[ 97 182 149 179 170 173 180 182 183  95 145 179 121 120 101 184 122 170
 120  97 145  99 178 178  96 101  96]  K770
[151 129 142 132 125 124 122 126 125 162 126 125 108 108 150 129 116  99
 145 178  97 170 120 131 164 145 159]  K750
[151 129 142 132 125 124 122 126 125 162 126 125 108 108 150 184 116 136
 107 152 126 158 124 131 164 145  96]  K159
[ 97 182 149 179 170 173 180 182 183  95 145 179 140 120 101 184 122 170
 120  97 145  99 178 178  96 101  96]  K574
find: [179 140]  K574
find: [ 97 182 149 179 170 173 180 182 183  95 145 179 121 120 101 184 122 170
 120  97 145  99 178 178  96 101  96]  K770
find: [ 97 182 149 179 170 173 180 182 183  95 145 179 140 120 101 184 122 170
 120  97 145  99 178 178  96 101  96]  K574
find: [180 182 183  95 145 179 140 120 101 184 122 170]  K574

[173 161 147 113 164 123] -> K808
[147  76 156  74 118  79] -> K794
[174 131 156  74 143 113] -> K751
find: [131 156  74 143]  K751
find: [174 131 156  74 143 113]  K751

[112 172  99 103 122  85 110 119 123 172 110 147 172 113 170 171 120 164
 170  98 163] = K529
[170  97 171 172 167 161 171 168 167  98 171  82 104 170  91  92 168  86
  92 171  85] = K307
[112 172 127 103 122  85 110 119 123 172 110 147 172 113 170 171 120 164
 170  98 163] = K64
[146 130 142 143 148 110 110 119 172 172 113 147  85 123 127 128 147 123
 127 141 122] = K505
[125 172 110 103 122 130 110 119 123 172 110 147 172 113 170 171 120 164
 170  98 163] = K507
[109 104 119 116 103 137 111 105 103 104 111 133 100 109 110 108 104 117
 109 121 118] = K686
find: [112 172 127 103 122  85 110 119 123 172 110 147 172 113 170 171 120 164
 170  98 163]  K64

[ 98  83  91 123 153]  K59
[151 157 115 178 116]  K893
[151 115 157 116 178]  K355
find: [151 157 115 178]  K893
find: [115 157 116 178]  K355
find: [157 116]  K355

[159 122 135 176] = K267
[116 122 135 114] = K49
[116 171 118 114] = K95
find: [171 118 114]  K95
find: [116 122 135]  K49
find: [159 122 135 176]  K267
find: [116 122 135 114]  K49

[181 131 142 133 145] -> K65
[132 142 133 113 153] -> K926
[181 131 145 142 133] -> K535
find: [131 142 133]  K65
find: [181 131 142 133]  K65
find: [145 142]  K535
find: [142 133 145]  K65

[106 190 128 141] : K459
[152  94 127 111] : K562
[106 127  94 123] : K122
find: [106 190 128]  K459
find: [ 94 127]  K562
find: [190 128 141]  K459
find: [127  94]  K122
find: [152  94 127]  K562
find: [ 94 123]  K122

